Each row below holds a small network's activations on one input, seen along a few directions.
In each table, some parts of the input vary, and every possible input appears once, in random order.
A made-up example of a description, with smaller parts first: values(2) and (point or line(11) or (line(4) and ring(8))).
Shared parts are said once, and a part with two or three values counts as separate values.

Other details of the inputs vary at random and push rows far along two fixed directions, the same in every table; ignore that.

Rows:
r1: [ 15   6  -8 -16   7   4  -6  17   2   9 -13  -3]
r2: [ 16   0 -16  -9   9  -2  -6   7   5   4 -20   5]
r3: [-45  -1 -10  12  -3   3  -3 -21 -15 -13  13  -1]
r4: [ 13  10  -7 -15   7   1  -1  13   6  10 -17   8]
r5: [16 -8 16  3 -6 -9 -1  6 12 -3  3 -4]
r6: [  7 -26  33  40 -15   0  20  -1  22 -10  42  10]
r7: [-40  15   4   6 -11   8   0 -17 -23 -11  14  -6]
r8: [ 15   1 -15  -8  13  -5  -7   9   6   3 -19   4]
r9: [ 13   7  -8 -13   4   2   0  14   5  10 -19   6]
r10: [-43  14  -4  13 -10   5   0 -14 -18  -6  14  -2]
r11: [ 18  -8  -2 -15  19  -9  11   2 -20  29 -17   8]
r12: [16 -2 18  3 -4 -2  6 12 10 -2  5 -2]
r13: [19 -8  8  2 -7 -7 -6  4 13  2 10 -2]
r14: [ 19 -13  -4 -15  16 -17   4  -4 -17  27 -19   5]
r15: [  5 -25  33  40 -12  -2  19   1  23 -11  43   8]
r16: [-42  23 -27  -3   9  11  -5 -11 -29  -6  -8   0]
r17: [-40  22 -28  -3   6  13  -4 -13 -30  -5 -10   1]
r18: [-38  13   1   7  -5  12   5 -22 -20 -12  15 -11]
r19: [-38  11  -5  10 -14  11  -3 -15 -23  -6  18  -8]
r20: [ 15   6  -2 -17  13   6   4  11   4   3 -18  -8]
r21: [18 -8  4 11  1 -7 -1  2 15 -2  6  8]
r22: [ 15   7  -1 -18   4   4   0  14   0   4 -20  -1]
r23: [  7 -29  31  37 -15  -9  11  -8  25 -12  42   9]
r24: [-41  21 -17 -16  -2   4 -14 -19 -29  -8 -11  -9]
r25: [ 17   0 -12 -17   1  -1 -12   9   4   8 -16  -4]
r26: [ 16   1 -11 -16   5  -4 -13  11   5   7 -15  -6]
r27: [ 17   8  -8 -18   6   4  -6  14   2   9 -11   0]
r28: [18 -3  7 11  3  0  6  8 12  0  9 10]
r29: [ 11   0 -10 -15  16   6   2  13   6   4 -15  11]
r30: [-42  10  -6  10 -13  -1  -7 -22 -16  -7  13  -1]
r31: [-38  11   0   8  -7  13   6 -21 -21 -12  13 -13]
r32: [ 16   2  -4 -19   1  -3  -7   8   3   3 -22  -3]
r33: [19 -8 14  1 -1 -4  3 -2 15 -4  5 -6]
r34: [ 13 -24  38  35 -21  -6  14 -11  22 -13  39  -8]
r35: [ 15  -9   8   7 -10  -8   0   4  16   4   2   4]
r36: [ 13  -8   9   8  -6 -11  -1   6  17   3   3   3]
r37: [ 11  -8 -14 -14  11   0  -3   8   8   3 -20   7]
r38: [ 16   1  -5 -18  11  -1  -3   5   6   1 -20 -10]
Description of these inputs: values(2) and (point or (values(3) and line(6))).
Question: The inputs of r35 and r9 match in every part but the values(2) part. If r23 is changed in the same way as r35 into r9, which row does it become?
Answer: r29
Question: Which other rows does r22 become when the values(3) part takes its other values? List them by row number.
Answer: r7, r12
Question: Which other rows does r18 become when the values(3) part takes its other values? List them by row number.
Answer: r20, r31
Question: Which other rows does r22 become when the values(2) part takes its other values? List them by row number.
Answer: r32
Question: Which other rows does r24 become when the values(2) part takes its other values? List them by row number.
Answer: r7
